A small network was shown many inputs. Here are its activations along a few directions, one row for each input.
In each table, some parts of the input vary, and every possible input appears once, in random order.
Descriptions start from the smaller parts, as in this example, which fits no table here: one of 6 places along a line, together with either a single point or (one of 2 separate values, together with one of 5 places around a ring) or one of 11 places around a ring.
Shared parts are said once, and a part with two or three values counts as separate values.

Other details of the inputs shift rows strongly along three fixed directions, in all tables alike. That doesn't count.
To show where, the next rows are all for the same input, with only those details redrawn:
[ -6   3  13   8 -50  12  -6   0   8 -21 -28]
[  9   2   0  17  27  -7  15   8 -12  15  14]
[ -6  16   2   2 -16  -7  11   7   5   4   7]
[ -7  15   5   4 -21  -5   9   7   4   3   4]
[ 12 -12   3  16   7   5   3   1  -7 -11 -16]
[ -3   2   5   2 -36   6  -1   1   8 -19 -22]
[ -7  17   0   0 -13  -9  12   8   5   6  10]
[ -6  16   1   1 -14  -8  11   7   4   5   8]

A family of inputs:
row 1: [ 14 -19  -6  -4  25   6  -1  -3  -8  -2  -7]
row 2: [  7   0 -12 -11 -15   3  -2  -2   5 -11 -12]
row 3: [-19  17   7   0 -21   4  -2  -6   3   3  12]
row 4: [  3  -4 -11 -18   1  -1  -3  -6  13  -6  -6]
row 5: [ 0 18 -9 -2 -4 -9  4  0 10 13 14]
row 6: [ 3  0 17 22  0  8 -5 -6 -6 19  5]
row 7: [-13  12  -6  -4  -3  -8   6  -4   3   7  17]
row 8: [ -3  -1  -4 -18  -3  -2 -11   2   6 -16 -10]
row 9: [ -1 -13   9  21  -8  15 -10 -10  -9  -8 -17]
row 10: [ -5  12  -1 -15  -2  -2   4   0   2   9  20]
row 11: [  6  -7 -18 -23   2  -2  -1   1   9  -9  -5]
row 12: [ 4  1  9 15 17  4 -2 -2 -4 24 10]
row 13: [  6  -4 -19 -27  19  -4  -1  -6  13  -9   1]
row 14: [  6   8   6  23  12  -5  -3   8 -14  17  10]
row 15: [ -5  -5  -1 -20  -3   3   1   0   8 -20 -12]
row 16: [  5 -17   9   6  12   7   1   0  -6  -9 -15]
row 17: [ 17 -16 -18  -4  46 -11  -3   7  -8  -3   0]
row 18: [  2 -13  -4  13  10   9  -7  -5  -6  -6 -11]
row 19: [ 10 -15   2   7  13   1 -10   0 -10  -8 -12]
row 20: [  2  -1  -8 -18  -2   1  -4  -9  11 -11  -3]
row 21: [-19  15   5   1 -22   2  -1  -4   5   7   8]
row 22: [-10  -4  -5  -6 -19   7  -8  -7   9 -13 -15]
row 23: [ -6  16  -1   0 -12  -9  12   8   4   6   9]
row 24: [  5 -15  -5  15  11   7  -5  -7  -8  -7  -9]
row 25: [  3   9 -19 -14  20 -18   9   0  10  15  25]
row 26: [-13   1  -2 -10 -20  11  -9  -8   8 -17 -13]
row 27: [  4  -8 -16 -26   4  -2   0  -1   9  -8  -5]
row 28: [ -2   8  -5 -13   1  -8   8   0   1  12  19]
row 29: [ -3   0  22  21   3   3   6   4 -12  16   8]
row 30: [ -2   7  -4 -12  -2  -7   6   1   3  12  16]
row 31: [  2   3  11  14  20  -4  -3   6 -13  19  12]
row 32: [ -5   3  26  20   3   9   3   2 -14  11   9]
row 33: [  5  -4 -16 -20   7  -7   1  -8  12  -8   0]
row 34: [  3 -14  17  13  -5  10  -1  -2  -9 -10 -16]
row 35: [  1   6   2  28   9   3   2  -1 -12  14   8]
row 36: [  6   0  10  17   6   5   1   1 -14  20  13]
row 37: [ -2  11 -11 -10  10 -20   2   9   1   9  21]
row 38: [ 13 -15  -4   2  27  -5  -5   0 -12  -7  -5]
row 39: [  6  -6 -20 -33  19  -3   2  -1   7 -11   2]
row 40: [  1 -16  19  15  -6  15  -5   0  -6  -6 -22]
row 41: [ -6   1   8  -8 -24   5 -16  -1   2 -19 -15]
row 42: [-11  13  11   0 -19  -4  -8   7   3  10   4]
row 43: [  9 -19   3  11  14   3   4   2  -8  -8  -9]
row 44: [ 11 -14  -1   8  13   8  -8  -5   0   1 -10]
row 45: [-14  13   6  -5 -17  -6   8   9   9   8  10]
Changing only one part turns row 18 into row 45. The same change can be made to row 22. Which row results? -> row 40
What is each input in this table made of? -> one of 5 separate values, together with either a single point or (one of 2 separate values, together with one of 4 places along a line)
List by row number the other rows that have the choice among 5 separate values in common with row 31. -> row 8, row 14, row 17, row 19, row 37, row 38, row 41, row 42
Change only the choice among 2 separate values in row 40. List by row number the other rows that result. -> row 29
Change only the choice among 2 separate values in row 11. List by row number the other rows that result. -> row 36
